Each row below holds a small network's activations on one record, seen along a few directions.
Each row is followed by the record's values for the fields BASID, ZALUG, FONOP, GOG.
A field that a record lacks is left out.
Other fields move the rows too, some of them a lot.
In the rows, 500 means zero.
Strong random noise was added to every row along 3 fixed directions; ignore it. To show where, here is one row again and again, with new noise each time:
[789 510 381 503 642 187 740 782 611 440 325 624 217 570 560 468 370 314
 615 475 202]
[456 519 521 532 495 515 349 372 363 539 495 474 528 476 592 456 444 382
 442 561 540]
[471 497 542 491 449 497 308 550 457 436 595 529 461 495 507 497 424 416
 609 550 553]
[461 536 440 524 556 422 410 402 477 446 495 507 406 488 554 473 508 373
 528 488 459]
[637 472 547 470 457 404 439 785 516 432 542 594 386 538 496 502 327 400
 676 564 456]

[577 494 402 579 494 372 628 620 496 484 422 548 384 523 521 431 503 458
 504 508 343]  BASID=berab ZALUG=nunu FONOP=dogoz GOG=pipos
[453 507 544 514 457 593 458 521 449 524 519 511 667 471 481 499 511 619
 409 595 558]  BASID=pog ZALUG=pefib FONOP=mitu GOG=rer
[387 550 406 499 528 492 490 276 465 489 558 401 588 429 559 499 509 493
 524 525 578]  BASID=pog ZALUG=pefib FONOP=mitu GOG=rer
[322 586 377 526 683 389 495 313 644 335 415 554 327 528 457 481 828 444
 409 328 299]  BASID=pog ZALUG=nunu FONOP=num GOG=pipos
[478 499 322 443 363 557 491 501 469 446 619 462 495 404 511 428 383 518
 662 537 581]  BASID=pog ZALUG=sot FONOP=sinu GOG=rer
[354 505 590 509 491 615 387 352 402 533 509 472 597 514 536 521 599 522
 373 506 577]  BASID=berab ZALUG=per FONOP=dogoz GOG=pipos
[495 497 360 443 466 409 575 560 611 346 636 537 399 463 402 574 451 559
 798 424 530]  BASID=pog ZALUG=per FONOP=sinu GOG=rer
[428 426 496 500 373 562 389 483 433 497 533 465 544 466 491 453 477 571
 568 560 652]  BASID=pog ZALUG=nunu FONOP=vezek GOG=pipos
[444 492 437 476 581 504 606 337 486 493 529 443 509 455 541 512 503 472
 559 512 613]  BASID=berab ZALUG=pefib FONOP=dogoz GOG=rer
[467 501 428 430 431 486 564 587 567 439 581 549 451 461 395 543 451 597
 639 526 554]  BASID=pog ZALUG=pefib FONOP=sinu GOG=rer
[660 410 721 464 357 682 660 826 449 594 451 549 763 536 433 458 239 681
 420 689 552]  BASID=pog ZALUG=per FONOP=mitu GOG=rer
[404 516 553 507 566 554 519 456 545 480 457 535 564 544 465 564 612 534
 403 430 495]  BASID=berab ZALUG=per FONOP=num GOG=rer
[657 496 246 444 412 341 651 668 591 429 506 497 316 502 514 459 397 458
 666 494 405]  BASID=pog ZALUG=sot FONOP=sinu GOG=rer
[562 493 522 515 474 522 534 592 464 540 484 499 584 493 430 511 448 556
 457 579 516]  BASID=pog ZALUG=pefib FONOP=mitu GOG=rer
[389 456 311 576 402 545 393 435 428 433 445 500 489 518 423 370 625 619
 389 501 405]  BASID=pog ZALUG=per FONOP=vezek GOG=pipos
[378 502 625 505 531 678 471 343 467 514 609 431 661 469 425 584 520 550
 498 532 692]  BASID=berab ZALUG=nunu FONOP=dogoz GOG=rer
[332 502 405 478 456 515 418 462 637 326 667 502 482 449 347 565 598 558
 712 427 608]  BASID=berab ZALUG=pefib FONOP=mitu GOG=rer
[604 480 561 485 426 423 469 548 457 529 577 501 484 448 623 481 310 432
 636 615 564]  BASID=pog ZALUG=pefib FONOP=mitu GOG=pipos
[502 496 775 463 489 585 208 524 429 540 629 513 547 509 584 608 416 390
 563 564 632]  BASID=berab ZALUG=pefib FONOP=num GOG=pipos
[480 554 660 484 619 558 504 462 451 607 467 458 613 533 523 533 466 507
 435 483 545]  BASID=pog ZALUG=pefib FONOP=dogoz GOG=rer
[662 448 531 485 452 451 597 624 335 621 425 456 497 507 592 453 316 422
 464 659 514]  BASID=pog ZALUG=pefib FONOP=dogoz GOG=pipos
[511 536 461 503 610 479 618 489 594 411 506 514 461 503 441 550 525 495
 561 460 494]  BASID=berab ZALUG=pefib FONOP=num GOG=rer
[394 492 657 521 451 580 229 545 450 548 589 531 516 528 561 510 504 471
 480 516 527]  BASID=berab ZALUG=gos FONOP=sinu GOG=pipos
[464 450 377 489 535 430 527 377 501 437 507 483 397 451 569 494 471 496
 612 477 530]  BASID=pog ZALUG=per FONOP=sinu GOG=pipos
[570 500 537 514 440 515 418 522 387 602 448 493 490 485 547 472 484 432
 437 550 497]  BASID=pog ZALUG=nunu FONOP=sinu GOG=pipos
[657 479 562 503 539 526 716 522 425 622 399 496 576 486 569 535 343 455
 412 538 532]  BASID=berab ZALUG=nunu FONOP=sinu GOG=rer
[615 515 557 498 531 441 403 521 416 589 386 503 460 562 664 433 471 333
 373 499 444]  BASID=pog ZALUG=sot FONOP=num GOG=pipos
[477 504 584 504 482 538 481 645 566 455 572 503 566 513 389 517 410 582
 567 521 568]  BASID=pog ZALUG=pefib FONOP=mitu GOG=rer
[501 529 445 534 594 448 478 323 509 474 502 478 401 469 616 521 530 362
 549 436 490]  BASID=berab ZALUG=sot FONOP=vezek GOG=pipos
[478 539 418 580 649 477 700 400 538 516 291 510 516 537 484 479 611 517
 234 431 342]  BASID=berab ZALUG=pefib FONOP=num GOG=rer
[467 559 399 498 693 396 645 342 606 435 453 480 388 525 501 590 596 479
 505 368 427]  BASID=berab ZALUG=per FONOP=sinu GOG=rer
[699 498 416 499 562 372 727 624 511 556 342 512 494 499 532 484 397 500
 450 579 369]  BASID=pog ZALUG=pefib FONOP=mitu GOG=rer
[396 480 479 460 547 505 501 386 543 476 551 468 535 475 432 531 614 480
 502 439 503]  BASID=pog ZALUG=gos FONOP=dogoz GOG=rer
[493 486 527 507 500 444 454 409 456 534 581 484 415 466 613 479 535 376
 559 486 474]  BASID=pog ZALUG=gos FONOP=dogoz GOG=pipos
[732 472 772 485 523 612 665 760 390 720 309 580 724 584 555 507 301 545
 211 659 460]  BASID=berab ZALUG=pefib FONOP=num GOG=rer
[336 550 380 566 548 442 425 274 493 426 481 458 386 520 557 484 727 460
 429 411 444]  BASID=berab ZALUG=per FONOP=dogoz GOG=pipos
[633 485 565 588 476 479 519 503 324 689 398 457 576 505 653 436 335 389
 380 617 508]  BASID=berab ZALUG=pefib FONOP=mitu GOG=pipos
[822 473 664 536 477 358 610 854 415 686 299 576 512 541 631 462 248 419
 427 607 306]  BASID=pog ZALUG=pefib FONOP=mitu GOG=pipos
[562 505 457 517 548 494 623 470 494 492 497 497 500 517 496 529 452 506
 559 495 499]  BASID=berab ZALUG=per FONOP=vezek GOG=rer
[569 431 561 561 348 516 313 700 445 519 457 552 549 506 420 398 497 542
 411 553 448]  BASID=pog ZALUG=gos FONOP=mitu GOG=pipos
[348 527 561 477 580 541 375 403 613 391 628 504 508 513 422 627 611 510
 534 429 590]  BASID=berab ZALUG=pefib FONOP=mitu GOG=rer
[449 522 487 459 548 430 463 590 662 381 623 536 430 541 408 574 541 526
 694 429 509]  BASID=berab ZALUG=pefib FONOP=mitu GOG=rer
[570 511 505 503 501 466 402 462 413 580 506 493 446 500 652 486 463 373
 493 521 525]  BASID=berab ZALUG=sot FONOP=sinu GOG=pipos

Which values does each new row have?
[503 549 602 485 572 585 479 366 449 575 451 438 589 540 586 489 537 456
 362 494 577]  BASID=pog ZALUG=sot FONOP=num GOG=rer
[439 458 444 516 582 509 501 414 504 502 515 457 509 470 457 465 645 525
 422 451 483]  BASID=pog ZALUG=gos FONOP=dogoz GOG=rer
[510 515 494 574 408 596 327 432 262 674 420 407 564 464 669 398 419 443
 306 554 506]  BASID=pog ZALUG=sot FONOP=sinu GOG=pipos
[541 472 619 518 508 545 590 736 581 497 488 572 518 585 384 514 503 578
 423 482 432]  BASID=berab ZALUG=gos FONOP=dogoz GOG=rer
[430 522 325 484 504 498 671 672 643 323 581 558 384 459 260 533 569 728
 674 470 458]  BASID=pog ZALUG=pefib FONOP=sinu GOG=rer
[469 475 674 461 413 630 278 537 354 552 529 514 634 482 523 491 419 482
 434 628 597]  BASID=pog ZALUG=pefib FONOP=num GOG=pipos
[383 577 233 509 502 453 518 489 569 416 477 501 415 509 440 419 670 586
 503 382 370]  BASID=pog ZALUG=sot FONOP=sinu GOG=rer
[535 468 521 526 573 413 477 573 521 507 473 511 380 545 503 452 622 426
 421 426 302]  BASID=pog ZALUG=gos FONOP=dogoz GOG=pipos
[533 527 442 553 561 447 641 587 592 470 372 564 491 587 409 482 621 574
 359 451 331]  BASID=berab ZALUG=per FONOP=mitu GOG=rer
[528 433 595 511 274 650 238 549 254 627 645 451 612 454 623 454 282 440
 545 662 725]  BASID=berab ZALUG=sot FONOP=sinu GOG=pipos
[616 520 602 516 640 444 642 542 494 630 370 509 553 561 573 542 408 463
 388 499 439]  BASID=berab ZALUG=pefib FONOP=mitu GOG=rer
[468 522 437 524 534 462 568 300 337 587 428 445 516 442 625 464 503 404
 391 536 518]  BASID=pog ZALUG=pefib FONOP=dogoz GOG=pipos
[390 529 420 554 413 518 248 363 415 474 626 455 420 455 562 465 535 413
 585 477 592]  BASID=berab ZALUG=sot FONOP=sinu GOG=pipos
[305 553 433 483 526 567 565 297 545 457 560 505 525 456 447 531 601 584
 458 442 576]  BASID=berab ZALUG=pefib FONOP=sinu GOG=rer
[458 506 481 435 400 587 405 477 499 472 659 470 504 453 519 512 406 500
 620 504 642]  BASID=pog ZALUG=sot FONOP=sinu GOG=rer
[464 534 277 526 410 478 384 442 404 464 469 470 404 436 593 388 601 475
 434 495 393]  BASID=pog ZALUG=sot FONOP=sinu GOG=pipos
[576 520 444 520 576 325 416 521 548 486 495 540 297 525 594 522 554 315
 558 438 363]  BASID=berab ZALUG=gos FONOP=sinu GOG=pipos
[524 496 318 476 496 379 621 719 669 414 444 564 359 510 406 500 556 537
 590 416 273]  BASID=pog ZALUG=gos FONOP=sinu GOG=rer
[423 488 660 493 473 527 311 652 583 423 622 584 424 559 432 581 641 493
 577 452 487]  BASID=berab ZALUG=gos FONOP=dogoz GOG=pipos
[852 478 640 473 558 352 760 766 513 622 380 593 404 558 618 527 226 380
 595 594 396]  BASID=berab ZALUG=pefib FONOP=vezek GOG=pipos
[496 458 772 478 359 678 218 527 288 599 698 465 660 478 600 612 292 474
 598 642 775]  BASID=berab ZALUG=per FONOP=sinu GOG=pipos
